A small network was trained on made-up records. Each row is its average activation on records with the value named, seen along a few directions.
Related values have similar rows: they may be neighbours, one step apart, or belong to one group.
In the rows, zero is written as 500.
Random noise pushes rows far along 21 fixed directions. That doesn't count. These rows show it; they differ only by the noise:
[559 361 496 669 367 633 441 612 491 481 772 602 329 358 797 443 501 246
 495 590 443 384 248 725 615 248 360 576 410 621 475 318 347]
[478 552 431 549 665 424 598 452 579 490 380 551 758 609 436 529 519 593
 613 483 752 222 399 681 449 542 511 382 596 537 589 592 362]
[471 330 604 391 533 510 621 261 236 461 486 479 500 603 512 411 576 417
 680 409 876 355 461 725 297 550 542 456 433 513 544 557 442]
[374 415 509 518 312 337 548 651 650 499 494 456 551 338 635 602 539 511
 516 360 508 459 462 551 544 487 469 455 529 622 562 420 405]
[688 428 431 488 548 445 391 496 286 550 582 511 575 514 445 571 455 352
 441 455 289 591 668 555 619 601 489 424 588 457 565 497 634]
[392 564 533 492 323 454 386 561 581 583 367 476 523 762 461 667 393 669
 542 481 620 432 644 496 521 523 481 549 347 394 476 534 532]
[434 721 484 499 581 506 575 414 407 600 387 473 557 449 258 458 607 580
 583 369 647 349 584 609 471 444 339 462 585 375 552 605 760]
[462 396 614 441 540 398 440 232 372 629 663 577 439 616 512 575 460 349
 415 617 433 645 569 445 506 496 527 710 249 475 574 370 611]
[582 330 383 425 726 508 476 630 511 640 320 424 365 559 659 731 340 361
 501 587 536 373 512 538 657 397 526 698 660 541 650 320 506]
[551 507 358 613 546 589 784 583 691 323 472 611 621 545 600 509 462 346
 322 614 475 469 394 366 250 575 558 515 256 598 364 677 538]
[433 455 605 479 340 281 460 352 407 418 570 416 336 471 451 397 690 574
 531 487 496 483 606 543 538 399 387 316 500 573 443 410 436]
[700 518 589 299 498 474 464 476 518 675 598 542 584 504 296 477 495 759
 481 507 790 314 321 557 507 468 497 614 685 559 488 302 432]
[395 621 479 467 424 333 395 489 438 466 551 524 675 517 379 312 531 602
 477 494 389 547 569 376 607 374 388 434 704 451 566 576 354]
[536 269 741 399 603 547 492 402 224 306 429 566 535 605 562 544 549 379
 421 243 804 747 579 603 219 569 646 499 520 199 665 336 606]
[616 378 692 541 368 540 577 564 433 290 453 540 581 402 599 492 602 459
 565 324 643 539 281 799 429 478 487 523 631 337 558 353 307]
[416 569 577 433 542 436 629 526 534 390 470 497 430 345 434 466 667 571
 521 520 394 490 460 438 662 502 413 492 598 346 475 399 400]
[512 289 298 519 522 490 537 667 538 415 401 494 521 706 593 616 388 576
 633 530 574 446 461 361 477 647 577 397 482 571 337 637 381]
[354 520 438 507 646 604 699 665 530 456 567 547 398 270 514 493 672 465
 484 415 442 451 392 425 496 470 497 450 494 367 446 544 484]
[618 452 565 411 420 573 304 731 638 615 468 353 608 498 562 622 225 394
 429 577 587 458 403 491 364 546 573 645 389 596 409 629 449]
[455 527 404 612 376 308 581 599 604 396 600 553 692 360 445 480 768 639
 667 295 638 510 433 534 589 448 475 598 521 584 391 500 385]
[407 334 562 449 164 356 584 558 527 509 341 390 343 644 572 594 439 672
 500 379 451 490 609 499 426 512 515 340 523 537 527 424 450]
[340 477 564 464 742 288 588 472 623 452 418 596 715 589 455 678 489 550
 437 410 502 498 663 442 548 770 610 324 511 366 701 360 583]
[467 430 468 491 467 343 520 461 356 392 421 562 660 423 520 623 568 371
 365 450 481 643 455 447 394 498 331 409 568 362 589 619 549]


Values of C:
c2: [677 536 375 579 240 489 423 568 353 708 428 478 564 536 366 645 389 476
 630 434 349 518 481 699 690 430 261 685 623 402 514 591 720]
c7: [531 461 539 391 545 597 483 312 361 641 547 434 428 447 483 484 517 380
 522 632 750 461 246 488 205 409 506 740 327 605 418 696 452]
c4: [490 466 333 477 456 523 496 601 361 327 541 499 534 513 510 391 625 597
 634 381 574 463 628 488 628 612 569 254 640 543 400 610 298]
c8: [612 311 427 456 577 509 581 547 389 502 794 489 323 440 462 327 669 395
 632 499 507 474 429 428 520 434 616 717 410 630 251 457 463]
c12: [314 409 588 348 630 279 738 464 531 528 395 402 402 453 394 448 533 417
 635 562 781 209 378 442 445 426 281 685 488 515 478 445 676]
c5: [625 508 438 664 568 686 642 460 550 298 421 595 427 429 615 374 543 549
 591 582 512 568 351 493 487 584 451 441 571 524 371 475 526]
c9: [566 313 382 473 692 412 512 553 359 512 582 439 290 668 374 485 529 407
 646 571 413 515 525 384 598 413 518 691 512 425 336 474 585]
c3: [472 458 530 694 470 345 274 471 613 542 376 474 509 653 550 630 386 611
 545 483 478 572 595 591 530 491 517 387 523 490 582 456 528]
c11: [511 362 493 586 478 508 339 437 417 592 434 447 327 513 519 634 460 462
 636 557 692 501 287 538 338 449 329 497 396 537 389 579 689]
c1: [696 565 523 540 144 590 775 454 686 492 598 660 442 633 584 391 525 694
 318 445 613 316 521 685 381 513 636 432 353 744 517 288 503]
c6: [501 511 404 542 579 520 442 621 571 352 594 527 303 536 467 347 540 556
 480 676 511 395 412 302 504 398 383 351 494 549 305 504 521]
c10: [598 585 207 385 503 424 625 496 467 490 471 602 400 489 361 748 760 643
 385 633 430 575 564 227 759 549 398 637 478 439 351 560 579]
The values of C form 4 separate groups.
Question: List the group mates of c2, in the order listed.
Answer: c9, c10
Question: List the group mates of c8, in the order listed.
Answer: c4, c12
Question: List the group mates of c11, in the order listed.
Answer: c7, c6

Values of J:
j14: [339 646 415 388 642 556 379 437 551 442 437 548 570 663 527 561 516 587
 508 737 895 295 519 333 553 479 432 564 295 484 358 699 323]
j16: [619 596 291 650 626 580 833 443 523 784 513 453 461 398 332 677 665 462
 668 476 179 405 354 773 611 441 657 824 439 495 452 678 415]
j15: [411 717 604 452 323 557 801 471 243 524 424 576 628 398 224 175 588 597
 381 229 467 490 331 596 239 156 245 482 889 151 720 618 592]
j4: [596 249 571 517 447 526 427 445 461 549 513 693 543 430 788 698 250 316
 302 516 745 353 341 664 376 648 219 168 567 603 698 196 838]
j12: [410 222 451 576 634 592 496 573 572 221 540 468 194 487 773 389 610 595
 552 478 693 590 465 363 373 425 668 227 506 649 306 411 258]
j8: [885 639 698 654 325 631 215 327 339 507 562 517 527 690 260 395 501 534
 488 501 547 695 518 771 366 283 440 761 453 357 379 399 678]
j2: [627 635 612 646 534 635  61 476 312 526 700 596 402 408 389 361 531 566
 602 439 494 631 576 656 813 411 258 412 680 293 493 279 787]
j3: [450 315 683 386 769 460 391 529 525 430 522 406 410 491 467 549 685 728
 666 363 819 548 507 516 415 656 897 394 550 418 429 394 216]
j10: [753 399 491 248 518 764 617 113 366 527 263 341 336 558 604 312 316 638
 501 684 567 345 472 615 326 675 660  13 868 931 659 526 303]
j1: [418 815 438 620 447 493 820 300 833 509 280 560 626 369 492 554 578 652
 255 439 555 413 505 552 272 489 485 340 459 716 713 474 744]
j7: [409 328 616 391 499 194 542 399 443 383 405 438 426 375 563 843 647 288
 471 653 707 339 448 532 479 702 192 360 201 447 392 498 621]
j9: [576 508 321 391 675 354 262 350 309 539 865 612 436 529 465 599 874 311
 301 566 785 414 803 509 624 340 512 576 284 656 474 416 543]
j5: [394 579 394 260 659 722 732 483 414 461  92 475 498 554 456 265 108 526
 466 755 397 330 326 132 372 624 208 219 920 431 629 713 630]
j13: [478 303 734 413  57 259 508 554 349 403 439 370 571 382 464 471 526 576
 720 276 677 461 307 662 372 633 267 336 601 464 443 552 458]
j11: [852 405 582 683 391 606 283 246 232 333 362 387 266 866 564 453 534 590
 580 471 464 500 745 970 489 439 636 126 629 551 533 324 295]
j6: [216 734 767 477 369 523 645 365 637 852 223 257 421 233 417 655 352 531
 499 318 143 584 637 628 405 690 556 409 392 417 788 613 840]
A value of J combines one of 4 hidden first parts with one of 4 second parts; all combinations occur once.
Question: j14 and j16 share the first part; j14 and j7 share the second. Which value has the first part of j7 and the second part of j16?
Answer: j8
Question: j11 and j4 share the first part; j11 and j5 share the second. Which value has the first part of j5 and the second part of j4?
Answer: j3
Question: j12 and j15 share the first part; j12 and j2 share the second. Which value has the first part of j2 and the second part of j15?
Answer: j1

Values of L:
l6: [476 595 759 527 118 460 277 394 534 499 490 380 578 552 580 162 341 491
 590 506 617 591 518 626 430 254 441 733 534 678 582 438 386]
l7: [485 566 415 526 444 509 258 611 409 558 398 356 496 458 450 631 556 540
 616 423 635 601 562 454 474 427 436 618 437 420 344 769 552]
l15: [511 438 477 451 624 577 609 453 490 248 512 736 593 551 637 730 662 500
 456 529 539 623 517 421 649 833 651 501 344 303 489 366 341]
l2: [393 458 586 567 457 606 271 467 385 440 700 467 410 253 565 451 586 410
 578 408 554 862 466 361 448 486 464 569 286 461 307 575 626]
l1: [310 486 515 622 319 324 411 512 492 522 455 514 613 492 529 599 547 578
 617 323 522 512 501 627 511 482 407 371 509 447 619 545 466]
l16: [551 487 557 504 347 493 559 664 596 496 548 473 532 689 361 224 355 662
 764 389 572 432 562 451 576 570 574 716 526 563 371 367 622]
l10: [663 571 450 440 750 685 389 692 523 537 706 536 457 330 506 515 565 357
 180 510 501 440 490 512 445 394 633 444 530 504 527 464 497]
l13: [713 266 508 261 356 330 361 444 207 564 630 478 443 666 427 627 409 327
 203 702 569 452 516 385 296 515 343 407 327 491 364 675 590]
l12: [667 493 394 604 650 610 370 430 493 463 398 451 448 535 598 517 397 337
 436 649 568 542 549 498 415 421 435 514 504 674 434 512 670]
l8: [507 260 352 575 341 563 539 459 397 279 501 633 265 699 755 511 629 586
 682 432 801 519 533 535 594 461 500 483 453 595 418 297 424]
l3: [411 465 348 516 637 644 670 574 513 539 758 669 320 355 581 435 495 388
 381 570 370 418 470 268 544 556 409 409 352 565 401 415 748]
l9: [356 398 470 442 695 350 541 422 524 456 412 567 515 459 547 585 529 546
 319 561 457 626 417 264 400 470 494 327 657 420 631 521 444]
l11: [520 301 649 427 540 411 385 670 399 346 505 363 673 355 537 515 502 301
 712 284 624 606 509 602 521 680 545 518 587 425 485 492 471]
l14: [563 418 503 459 310 571 501 758 399 489 387 393 491 640 428 440 387 548
 704 354 487 512 477 553 541 428 476 679 664 328 428 559 454]
l4: [584 531 539 542 533 643 609 431 523 430 531 545 526 399 532 355 477 507
 432 420 552 490 504 595 398 544 537 306 619 617 550 381 601]
l5: [426 493 203 602 616 521 653 539 571 391 369 487 342 455 638 604 650 450
 515 434 504 527 740 383 577 475 530 441 459 686 484 473 698]
The values of L form a 4 by 4 grid.
Question: What is the length, in steps, of the shortest route from l16 to l4?
Answer: 5
A value of L combines one of 4 hidden first parts with one of 4 second parts; all combinations occur once.
Question: l10 and l14 share the first part; l10 and l13 share the second. Which value has the first part of l13 and the second part of l14?
Answer: l4
Question: l7 and l3 share the first part; l7 and l1 share the second. Which value has the first part of l1 and the second part of l3?
Answer: l15
Question: l6 and l12 share the first part; l6 and l16 share the second. Which value has the first part of l16 and the second part of l12?
Answer: l11
